These are the activations of a small neural network, seen along a few directions. Each row is one input.
In each table, some parts of the input vary, and every possible input appears once, in random order.
Descriptions start from the smaller parts, as in this example, which fits no table here: one of 3 separate values, together with either a single point or one of 9 places around a ring or (one of 5 places around a ring, together with one of 6 places along a line).
Shared parts are said once, and a part with two or three values counts as separate values.

Other details of the inputs shift rows strongly along two fixed directions, in all tables alike. That doesn't count.

Table:
x1: 36	-22	-18	-26	9	10	-47	8	2	3	-16
x2: -17	-1	9	-3	-13	-18	35	-24	-9	-22	30
x3: 26	-23	-31	5	11	5	-33	13	27	7	-4
x4: -13	3	2	-6	-14	-18	42	-22	-7	-22	26
x5: 0	11	18	-20	-18	-13	34	-33	-16	-12	28
x6: 2	-18	-5	-6	2	1	-7	-2	4	-19	1
x7: -8	-9	-1	-3	-3	-4	3	-7	-3	-15	7
x8: -2	4	28	-6	3	-16	39	-26	-2	2	41
x9: -2	-10	-4	-6	2	3	-5	0	-2	-19	-5
x10: 41	-26	-25	-30	9	11	-50	7	8	7	-17
x11: -14	0	9	0	-14	-16	38	-22	-3	-21	31
x12: 15	-21	-16	5	5	3	-14	6	20	-2	6
x13: -51	63	20	35	-5	26	9	21	-28	21	-22
x14: 0	-19	2	0	-3	0	4	-7	7	-17	13
x15: 7	5	13	-4	11	-12	24	-24	10	11	26
x16: 1	5	-22	9	6	12	-24	20	6	14	-19
x17: 27	-37	-28	0	12	9	-41	15	27	3	-6
x18: -8	-4	-3	-8	-9	-12	23	-13	-4	-18	15
x19: -1	-1	35	-7	2	-11	39	-21	-6	-4	40
x20: 13	-22	-16	8	11	14	-36	15	17	5	-9
x21: -24	25	1	10	-1	11	0	11	-15	3	-15
x22: -20	24	4	19	-3	14	3	12	-5	9	-6
x23: 6	-12	-20	-5	-1	-7	-3	-3	6	-5	6
x24: 7	-13	-16	-3	-1	-3	-1	0	11	-7	6
x25: -13	6	9	7	-14	-14	40	-20	0	-15	33
x26: 15	-15	5	-9	-7	-26	15	-9	0	-4	-13
x27: -4	-11	-2	5	0	3	-7	0	4	-5	6
x28: -20	0	19	2	-12	-10	36	-22	-8	-27	28
x29: 20	-24	-37	-11	8	3	-32	13	14	2	-15
x30: 13	-15	3	-6	-6	-29	13	-14	-3	0	-12
x31: 18	-4	-10	-24	-5	-1	-9	-16	1	6	3
x32: 26	-41	-22	-1	14	15	-42	15	26	-4	-9
x33: 42	-24	-29	-30	7	13	-44	6	15	10	-20
x34: -24	51	-10	37	9	38	-34	44	-8	41	-45
x35: -50	74	26	47	-8	23	29	14	-22	22	-8
x36: -26	66	13	35	9	35	-37	61	-26	54	-93
x37: 2	-8	20	-8	-12	-34	23	-14	-9	-9	-1
x38: -6	1	36	-8	-17	-36	36	-15	-12	-21	8
x39: -3	-17	-2	-3	-3	-6	2	-9	3	-15	13
x40: -29	74	29	18	-1	39	-8	25	-42	25	-37
x41: -12	-6	3	-6	-6	-11	17	-15	-8	-23	15
x42: -34	75	33	31	13	30	15	18	-17	47	-21
x43: 41	-33	-17	-18	28	9	-38	13	30	22	-6
x44: 12	-18	-23	-7	2	0	-12	5	12	-6	-2
x45: -18	3	14	6	-13	-14	35	-22	-5	-16	34
x46: 35	-30	-9	-13	27	9	-39	15	19	20	-3
x47: 1	2	14	-1	-2	-14	-13	15	-8	7	-31
x48: -8	-4	-1	-4	-9	-11	22	-13	-2	-16	18
Each input here is: one of 6 places along a line, together with either one of 3 separate values or one of 5 places along a line.
The inputs of x33 and x40 match in every part but the place on the line of 6. If x35 is changed in the same way as x33 into x40, which row does it become?
> x32
A walk changes only the place on the line of 6. It starts at x29 and steps to x4. List the rest of the walk in order.
> x18, x21, x41, x9
Which other rows agree with x22 in the place on the line of 6? List them by row number.
> x5, x11, x12, x18, x36, x43, x48
Which other rows does x26 become when the choice among 3 separate values takes its other values? List them by row number.
> x33, x42

Table:
x49: -8	14	18	18	-17	-5	33	-21	-1	-5	32
x50: -19	-7	19	-5	-15	-28	62	-48	-5	-35	54
x51: 23	-29	7	-39	-26	-29	0	-28	-15	-36	4
x52: -25	43	-8	29	10	30	-35	37	-8	33	-36
x53: -37	38	39	9	-25	-12	87	-49	-24	-23	60
x54: 50	-20	5	-39	7	-26	1	-16	8	25	2
x55: -31	21	62	-13	-42	-46	80	-56	-50	-52	37
x56: -86	120	38	53	-16	34	50	6	-56	34	-13
x57: 61	-38	1	-38	24	-18	-30	1	21	24	-21
x58: -57	81	36	66	5	52	-12	56	-26	46	-50
x59: -12	-6	3	0	-24	-43	51	-21	-2	-29	10
x60: 19	-3	-13	11	-3	11	-15	0	12	9	7
x61: 27	-18	-57	-4	6	9	-58	44	20	24	-69
x62: -39	3	33	-9	-19	-38	85	-54	-17	-44	69
x63: 20	-24	-12	-6	6	0	-15	0	21	-8	16
x64: 10	-31	-12	-15	-2	-16	12	-27	13	-23	29
x65: 12	-35	-24	2	21	7	-46	30	18	8	-17
x66: -84	123	76	35	-38	18	50	2	-84	10	-36
x67: 21	-32	-18	-1	18	14	-42	30	21	6	-9
x68: -24	9	38	-4	-25	-27	91	-60	-11	-42	76
x69: 27	-30	1	-23	0	-9	-37	9	-17	-20	-34
x70: 11	-42	-14	-8	15	-2	-15	4	14	-12	2
x71: 13	-33	1	-11	-1	-17	10	-13	18	-24	37
x72: 38	-21	-43	-1	22	30	-73	38	27	23	-29
x73: 29	-56	-19	-33	11	-8	-9	-11	27	-28	29
x74: 2	4	-14	18	-4	5	-12	0	5	14	-1
x75: 9	-8	-36	-9	18	24	-44	20	9	14	-24
x76: -29	36	45	-19	-50	-29	68	-48	-52	-27	26
x77: 15	-12	-13	-2	5	4	-17	5	16	0	11
x78: 16	-35	-8	-8	14	8	-11	7	17	-12	6
x79: -62	108	15	75	5	66	-35	62	-33	71	-78
x80: -30	5	37	12	-35	-47	87	-62	-9	-36	73
x81: 9	10	-18	2	5	25	-13	6	3	11	-2
x82: 9	-37	-12	-9	-10	-44	25	-10	12	-32	2
x83: -71	101	26	57	1	43	-2	42	-38	45	-44
x84: 30	-29	-53	-3	11	2	-61	45	25	13	-69
x85: 17	-37	-25	-4	15	-1	-40	18	23	-1	-5
x86: 30	-46	-21	-31	8	-3	-6	-14	25	-24	29
x87: 19	-7	-3	-27	-15	2	-34	5	-19	-5	-36
x88: 22	-31	-20	-26	7	2	-7	-12	18	-17	24
x89: -17	-7	7	8	-11	-37	43	-4	-8	-23	-2
x90: 25	-60	-13	-5	2	-22	-12	-11	31	-20	19
x91: -50	50	21	12	-9	3	42	-15	-27	-3	17
x92: -62	114	5	59	7	61	-28	57	-40	67	-62
x93: 13	-9	-38	2	1	-1	-32	31	13	13	-55
x94: 28	-57	-30	-34	10	-13	-12	-18	25	-26	24
x95: -60	81	46	59	-6	34	17	29	-26	28	-23
x96: 34	-61	-17	-24	10	-8	-9	-13	32	-28	27
x97: 1	0	-20	6	6	7	-22	9	6	12	-5
x98: 29	-56	-31	-17	19	0	-38	8	29	-11	-5
x99: -19	-12	23	19	-8	-19	31	-15	-1	-14	27
x100: -38	7	45	-9	-21	-29	98	-52	-20	-43	78
x101: 22	-25	-6	4	-4	-3	-9	-6	23	-8	17
x102: 7	3	-18	-8	10	24	-17	8	5	6	-2
x103: 8	12	-14	6	1	13	-11	6	2	11	10
x104: -8	-6	31	8	-24	-27	60	-43	5	-31	60
x105: 29	-23	-49	-3	27	34	-75	36	22	24	-46
x106: 45	-12	10	-31	14	-18	-9	-5	7	31	-14
x107: -31	20	41	-1	-29	-28	96	-61	-15	-40	77
x108: 33	-52	-27	-3	8	-5	-39	5	34	-5	-3
x109: -53	110	4	43	12	76	-27	56	-38	59	-59
x110: 13	-37	-29	-14	25	13	-44	26	14	1	-20
x111: 79	-70	-13	-43	41	-15	-60	16	30	24	-34
x112: 28	-8	34	-34	-2	-44	41	-39	-1	5	25
x113: 49	-56	-65	-34	23	15	-69	15	31	6	-14
x114: -32	103	46	37	30	48	-36	66	-38	88	-100
Describe the family of inputs behind these rows.
> one of 6 places along a line, together with either one of 3 separate values or (one of 2 separate values, together with one of 4 places along a line)
The inputs of x59 and x84 match in every part but the place on the line of 6. If x104 is changed in the same way as x59 into x84, which row does it become?
> x101
The inputs of x92 and x85 match in every part but the place on the line of 6. If x61 is changed in the same way as x92 into x85, which row does it become?
> x82
Which other rows does x55 become when the choice among 3 separate values takes its other values? List them by row number.
> x82, x114
Which other rows agree with x49 in the place on the line of 6? List them by row number.
> x53, x72, x75, x79, x87, x93, x97, x102, x105, x106
Which other rows agree with x99 in the place on the line of 6? List them by row number.
> x58, x65, x67, x69, x70, x78, x89, x100, x110, x111

Table:
x115: 25	-19	-18	-10	7	-3	-3	-9	25	1	14
x116: 15	-27	10	-5	-1	-16	9	-12	15	-17	14
x117: 9	-13	-19	12	15	21	-5	1	30	-1	59
x118: -38	52	75	-5	-26	-38	73	-30	-50	-9	11
x119: -42	52	38	21	-13	10	78	-38	-20	1	74
x120: 3	44	-3	-6	17	28	-53	42	-19	54	-76
x121: -35	57	-3	-21	-58	22	-1	-20	-70	-38	-18
x122: -13	40	16	5	-3	4	24	-8	-14	15	0
x123: 73	-62	-34	-57	28	14	-66	-3	25	9	-1
x124: -7	48	14	3	13	43	-13	9	-20	34	-12
x125: 0	-22	-24	19	5	-4	10	-10	37	-9	51
x126: -16	34	32	3	-13	-26	12	23	-37	19	-61
x127: -19	28	-5	44	19	45	-49	58	9	42	-56
x128: 1	44	-6	3	18	37	-50	43	-12	52	-70
x129: 26	-19	-47	9	23	28	-55	32	40	27	-19
x130: 46	-33	-26	-11	28	24	-85	47	22	24	-64
x131: 58	-88	6	-60	-9	-62	22	-49	23	-48	42
x132: -17	26	30	8	-15	-25	25	11	-29	6	-42
x133: -11	48	13	12	11	41	-1	6	-12	27	8
x134: -24	-40	-1	31	-15	-44	46	-27	20	-39	50
x135: 50	-79	-18	-29	-3	-53	-3	-13	25	-31	-3
x136: -57	33	30	48	-19	-23	63	-9	-18	-6	8
x137: -98	34	-33	31	-29	39	34	0	-29	-69	31
x138: 34	-9	-2	-42	20	8	-33	-9	-7	18	-3
x139: 16	-77	-11	0	-3	-37	21	-34	45	-47	74
x140: 23	-50	-13	-2	-1	-33	-1	-1	20	-16	-12
Describe the family of inputs behind these rows.
> either one of 2 separate values or (one of 4 places along a line, together with one of 6 places along a line)
What sort of input is x115?
> one of 4 places along a line, together with one of 6 places along a line
